Each row below holds a small network's activations on one input, seen along a few directions.
In each table, some parts of the input vary, and every possible input appears once, in random order.
A made-up example of a description, with smaller parts first: one of 4 places along a line, together with either a single point or one of 11 places around a ring or (one of 3 separate values, together with one of 8 places around a ring).
Shared parts are said once, and a part with two or three values counts as separate values.
(in the rows, 128 means zero)

Other details of the inputs vary at random and push rows far along two fixed directions, the same in every table; ignore that.
These rows show it; all are for the same input, with only those details redrawn:
[ 78 113 132 106 156 154 130  84 164 112 109]
[100 145 138 130 139 147 140 144 136 143 118]
[108  75 124 130 116 108 101  63 171 128 128]
[147  79 124 167  75  72  92 104 149 167 146]
[141 151 137 169  96 109 132 191 111 185 138]

A family of inputs:
x1: [190 110 121 161  69  67  96  85 121 110 167]
x2: [147 151 148 160  96 110 138 189  96 180 154]
x3: [178 175 136 163  89 107 122 183 105 158 123]
x4: [152 159 147 162 101  99 132 191 100 160 170]
x5: [137 132 142 127 142 153 127 152 130 112 134]
x6: [ 89 125 130  99 162 149 135  67 149  84 151]
x7: [165  76  95 143  93  53  79 110 106 139 146]
x8: [130  69  96 107 119  90  92  75 126  95 127]
x9: [143  93 131 117 115 104  96  41 156  64 136]
x10: [113 144 120  98 152 160 126  58 154  82  99]
x11: [169 120 104 147  92  75 105 172  77 149 142]
x12: [100 167 144 112 176 206 158 174 131 125  85]
x13: [114 163 148  96 188 173 217 159 133 124 113]
x14: [ 72 197 137 109 180 200 178 163 120 133 107]
x15: [170 144 125 175  99 131 126 193 107 184 127]
x16: [ 78 113 132 106 156 154 130  84 164 112 109]
x17: [174 132 142 165  94 124 125 194 103 173 138]
x18: [128  75  95 109 131  90  89  74 127 101 128]
x19: [129  72  96 108 128  90  89  75 127 100 127]
x20: [110 149 110  93 161 142 136 155  94 105 113]
x21: [117 199 154  99 162 185 163 155 109  95 102]
x22: [141  71 118 126 124 125  97  59 161  91 151]
x23: [127 157 136  79 168 180 212 155 129 116 117]
What do these inputs look like to the network?
> either one of 2 separate values or one of 6 places along a line or (one of 3 separate values, together with one of 5 places along a line)
Which of the alternatives is x22?
> one of 3 separate values, together with one of 5 places along a line
Which other rows does x12 become when the place on the line of 5 takes its other values? List them by row number.
> x5, x15, x17, x22
List by row number the other inputs of the same sort as x23.
> x13

A family of inputs:
x24: [ 95 159 134 101 164 164 125 109 136  87  93]
x25: [ 80 136 115  94 168 167 124 123 127  94 104]
x26: [192 121 118 155  84  74 129 170  97 162 160]
x27: [ 70 201 161 126 156 156 182 186 117 158 137]
x28: [192 141 131 177  70  84 103 162 100 157 156]
x29: [125 194 143 129 142 161 136 185  94 128 119]
x30: [181  89 121 137  85  70 114  93 130 128 150]
x31: [147  77 105 141  94  70  85 117 120 149 133]
x32: [107 157 134 103 162 177 134 108 137  77 117]
x33: [159  54 121 189  47  65  92  59 191 209 138]
x34: [177 135 120 179  64  77  86 187  90 172 150]
x35: [179  98 124 153  75  79  94  93 134 120 160]
x36: [193 119 114 160  93  79 126 171  96 156 168]
x37: [116 188 132 130 141 149 133 191  95 134  98]
x38: [136 143 144 185  71  56 128 174 120 200 170]
x39: [168 126 113 174  72  72  94 185  88 178 145]
x40: [ 84 202 149 139 155 209 191 192 138 181  98]
x41: [105  22 152 129 124 136 102  24 226 129 125]
x42: [143 189 145 116 139 155 173 173 102 116 124]
x43: [ 71  52 128 117 122  95  99   7 193 107 161]
x44: [173 104 122 160  81  76  87  94 138 126 138]
x45: [179 112 111 163  80  64 122 174  86 174 139]
x46: [179 111 108 165  78  60 110 183  85 187 145]
x47: [100 163 176 137 159 195 179 196 160 168  97]
x48: [ 83 116 171 116 164 197 160 121 191 140  99]
x49: [119  91 125 105 135 129  98  25 169  70 117]
x50: [183  92 123 144  77  75 107  86 134 121 159]
x51: [136 202 146 124 143 158 164 178 102 113 113]
x52: [ 85 127 113  92 183 165 127 125 122  97 112]
x53: [105 162 120 111 158 156 141 194  93 133 116]
x54: [ 79 137 119  93 166 162 128 118 127  98  92]
x55: [125  78 120  82 146 126 121  28 163  68 129]
x56: [119 143 127  89 175 168 156 109 128  78 128]
x57: [ 81 111 165 118 161 200 156 125 187 134 111]
x58: [113 161 120 105 162 151 153 184  93 136 116]
x59: [ 70 196 157 133 162 165 176 188 108 150 152]
x60: [179 135 122 179  64  74  87 183  88 176 147]
x61: [ 88 201 151 140 154 204 190 186 140 186  96]
x62: [180  97 128 151  77  77  95  86 133 121 156]
x63: [123  89 124 105 145 137 105  29 163  59 138]
x64: [120  72 109  86 150 115 125  38 163  78 116]
x65: [117 184 135 127 137 153 134 188  93 135 104]
x66: [ 99 160 173 146 159 207 176 204 148 166 121]
x67: [ 91  66 104  85 155 125  95  47 155  88 113]
x68: [121  77 117  81 146 130 122  31 166  62 131]
x69: [104  62 104  89 162 131 115  46 150  78 125]
x70: [133 194 140 137 151 172 146 179  95 113 131]
x71: [132 170 128 106 157 157 171 181 100 118 130]
x72: [104  51 119 138 110 112 103   4 227 149 104]
x73: [116 154 135  90 160 159 160 102 139  77 108]
x74: [181 110 114 163  76  64 122 174  84 176 146]
x75: [103  66 109  83 154 127 119  46 149  84 118]
x76: [119 150 133  94 169 172 155 106 133  72 129]
x77: [194 135 127 157  84  75 133 164  98 155 146]
x78: [ 50 149 153 104 168 157 157 104 151 118 137]
x79: [ 80 141 116  96 170 157 126 121 130  97  86]
x80: [105 168 122 127 158 161 134 188  90 126 117]
x81: [167  95 119 167  88  84  70 102 123 132 156]
x82: [ 95 153 133  99 164 175 122 112 132  85 111]
x83: [ 86 200 148 146 159 208 187 190 135 181 105]
x84: [182 110 105 170  87  68 103 187  81 182 161]
x85: [167 119 107 164  82  65 102 188  92 181 135]
x86: [112 164 117 106 162 145 155 186  95 138 102]
x87: [ 88 125 112  81 179 162 140 123 124 100 109]
x88: [199 142 137 174  63  73 116 160 101 156 155]
x89: [124 197 146 130 141 159 139 186  93 131 110]
x90: [158  71 105 139  94  75 105 111 117 138 148]
x91: [ 94  84 111 103 151 142  84  42 156  73 117]
x92: [181  92 119 144  76  78 107  92 136 118 162]
x93: [120  71 113  84 148 119 126  37 161  78 121]
What do these inputs look like to the network?
> one of 5 places along a line, together with either one of 3 separate values or one of 11 places around a ring
Changing only the place on the line of 5 turns x65 into x37. The same change can be made to x46. Which row results?
> x86
Which other rows does x28 become when the place on the line of 5 takes its other values? List them by row number.
> x32, x44, x49, x70
Which other rows does x47 become when the choice among 3 separate values takes its other values? List them by row number.
> x38, x72
Which other rows does x66 become when the choice among 3 separate values takes its other values? List them by row number.
> x59, x83

A family of inputs:
x94: [200 146  91 162  75  55 117 157  81 153 150]
x95: [116 192 148 153 151 211 159 203 133 158 131]
x96: [126  88 117  91 160 113 117  72 145  53 133]
x97: [100 184 144 133 160 165 161 211 115 167  79]
x98: [129 215 116 108 147 164 153 188  61 122 107]
x99: [113  70 132 106 140 158 105  51 208 108  83]
x100: [104  28 108  84 174 122 134  42 168 126 129]
x101: [ 59  57 117  96 136 115  93  49 185 118  86]
x102: [127 192 143 109 153 172 139 211  64 105 122]
x103: [177  65 142 193  38  19  84  69 163 182 178]
x104: [113 145 137  90 181 159 140 145 111  62 122]
x105: [ 99 167 118  77 167 180 128 115  96  77 101]
x106: [ 74 139 137 128 176 209 151 101 164 112 114]
x107: [182 111 136 193  64  88 114 169 128 201 114]
x108: [146 116 120 203  87  85  98 167 123 201 166]
x109: [ 75 208 169 123 137 152 180 195 114 159 130]
x110: [109 101 158 123 126 141 140  29 191 103 126]
x111: [179 126 134 153  98  90  98 187  79 126 159]
x112: [ 29 134 126 106 178 173 129 116 151 125 122]
x113: [127  99 160 119 120 145 126  37 205 106 136]
x114: [200 141  99 160  83  52 125 169  85 146 154]
x115: [187  96  85 148  70  47  82  81 107 133 147]
x116: [175  82 123 143  70  98 167 170 113 189 167]
x117: [126 200 135 110 149 175 137 203  61 111 118]
x118: [127  97 106  87 161 111 123  64 147  55 126]
What do these inputs look like to the network?
> either one of 2 separate values or one of 11 places around a ring or (one of 3 separate values, together with one of 4 places along a line)
Start at x117 and move only the place on the ring of 11, one step at a time. The first step leads to x102. Which rows follow, in order?
> x111, x104, x96, x118, x114, x94, x115, x98, x105
List by row number the other inputs of the same sort as x116.
> x100
Start at x109 and move only the place on the line of 4, one step at a time. The first step leads to x103. Which rows follow, in order?
> x110, x113

A family of inputs:
x119: [ 86 128 120  84 178 164 132 100 130  88 107]
x120: [104 123 136  94 161 162 141  79 149  84 119]
x121: [105 112 122 104 151 136 115  93 135  89 117]
x122: [136 151 127 134 125 124 127 170  98 131 130]
x123: [132  79 124 136 115 113 103  77 162 130 125]
x124: [128 148 118 121 138 136 135 165  98 134 123]
x125: [129  99 128 114 128 127 123  72 151 101 134]
x126: [141  74 124 146 103  99  96  79 159 137 130]
x127: [ 84 127 119  82 178 165 131  97 131  86 106]
x128: [103 171 124 102 168 167 149 169  98 119 112]
x129: [130 157 126 125 131 135 148 160 109 134 119]
x130: [137 142 118 130 127 122 125 163  97 141 130]
x131: [ 86 127 123  82 176 168 133  94 138  74 104]
x132: [146 153 137 135 121 125 134 160 113 136 132]
x133: [148  68 120 147  96  97  96  79 159 140 132]
x134: [140 123 130 155 103 104 131 162 125 170 143]
x135: [134 142 138 157 104 119 124 155 123 163 138]
x136: [112 181 134 111 167 175 165 165 112 112 118]
x137: [133 130 131 146 112 119 137 166 124 164 137]
x138: [123 147 136 147 117 132 132 151 127 154 131]
x139: [102 115 120  98 155 144 121  93 137  86 114]
x140: [157  37 116 164  69  48  79  69 162 160 159]
x141: [118 112 120 108 145 139 126  83 148  94 127]
x142: [150 139 126 147 109 104 117 168  97 141 137]
x143: [126 147 138 136 135 149 141 158 127 146 117]
x144: [159 139 135 147 105 116 134 152 113 143 145]
x145: [145 153 134 133 119 126 136 160 114 135 131]
x146: [115 113 131 100 145 150 137  80 149  91 124]
x147: [151 146 133 137 111 120 134 161 113 139 132]
x148: [ 95 127 122  93 164 152 138  87 145  92 106]
x149: [101 126 137  93 163 164 143  82 149  83 119]
x150: [135 139 135 155 104 121 127 152 125 162 136]
x151: [139 159 130 136 131 135 141 159 111 130 136]
x152: [100 113 119  94 155 147 122  92 138  83 112]
x153: [138 154 126 136 121 120 140 160 107 143 126]
x154: [119 108 131 106 140 140 128  74 150  94 129]
x155: [149 150 134 137 117 121 132 160 113 138 133]
x156: [134 142 137 157 104 120 125 154 124 163 137]
x157: [163  35 118 171  61  39  75  72 158 166 162]
x158: [136 126 132 150 110 113 135 163 124 167 139]
x159: [149 145 123 144 108 106 134 160 107 151 131]
x160: [143 158 131 138 130 132 140 160 110 132 137]
x161: [133 144 138 156 107 121 126 154 124 162 137]
x162: [132 156 127 127 131 132 146 159 109 136 120]
x163: [105 116 131  93 155 148 126  75 154  85 115]
x164: [150  68 121 151  94  92  93  80 160 143 134]
x165: [ 78 132 117  73 186 176 139  97 133  81 101]
x166: [145  68 119 157  76  78  84  73 160 148 148]
x167: [137 156 128 134 125 123 141 161 106 142 124]
x168: [142 136 134 151 114 129 130 159 124 159 127]
x169: [107 109 120 103 149 134 113  90 137  89 118]
x170: [133 159 131 133 130 127 143 164 105 139 122]
x171: [135 164 131 132 139 142 146 163 111 129 132]
x172: [151  45 119 159  77  58  84  74 160 157 155]
x173: [157 143 135 146 105 108 124 159 112 144 140]
x174: [147 131 131 151 109 127 130 160 125 159 126]
x175: [133  78 123 148  92  93  92  71 162 140 142]
x176: [141 136 114 134 122 116 122 161  99 144 133]
x177: [134 141 116 126 128 128 131 165  98 138 127]
x178: [139 153 128 137 122 117 138 160 106 143 127]
x179: [103 112 120  99 155 141 117  89 138  86 115]
x180: [136 163 130 133 135 141 146 162 112 128 133]
x181: [133 167 133 131 140 144 146 164 110 127 132]
x182: [105 120 136  98 158 156 138  80 148  86 122]
x183: [146 151 135 133 120 127 137 161 113 136 129]
x184: [113 158 143 140 131 145 138 156 125 147 125]
x185: [105 123 127 102 161 151 131  83 148  85 122]
x186: [133 159 140 123 137 153 157 156 113 124 128]
x187: [102 121 133  94 159 152 128  82 152  84 113]
x188: [114 146 138 133 137 141 149 167 124 153 128]
x189: [127 146 135 135 133 150 142 157 129 145 116]
x190: [141  55 119 151  90  73  94  77 160 150 149]
Changing only one part turns x163 into x145. The same change can be made to x128. Which row results?
> x165
Changing only one part turns x159 into x162. The same change can be made to x180. Which row results?
> x136
What do these inputs look like to the network?
> one of 8 places along a line, together with either one of 3 separate values or one of 6 places along a line
Which other rows does x185 become when the place on the line of 6 takes its other values? List them by row number.
> x119, x121, x170, x182, x187
Which other rows does x179 become when the place on the line of 8 takes its other values? List them by row number.
> x121, x122, x131, x139, x142, x152, x169
Which other rows agree with x172 in the place on the line of 8? List them by row number.
> x127, x135, x142, x143, x149, x173, x178, x181
Which other rows does x140 become when the place on the line of 8 takes its other values? List them by row number.
> x134, x137, x157, x158, x172, x188, x190
Which other rows does x169 become when the place on the line of 6 takes its other values? List them by row number.
> x120, x130, x132, x160, x167
Which other rows does x157 become when the choice among 3 separate values takes its other values? List them by row number.
> x126, x184
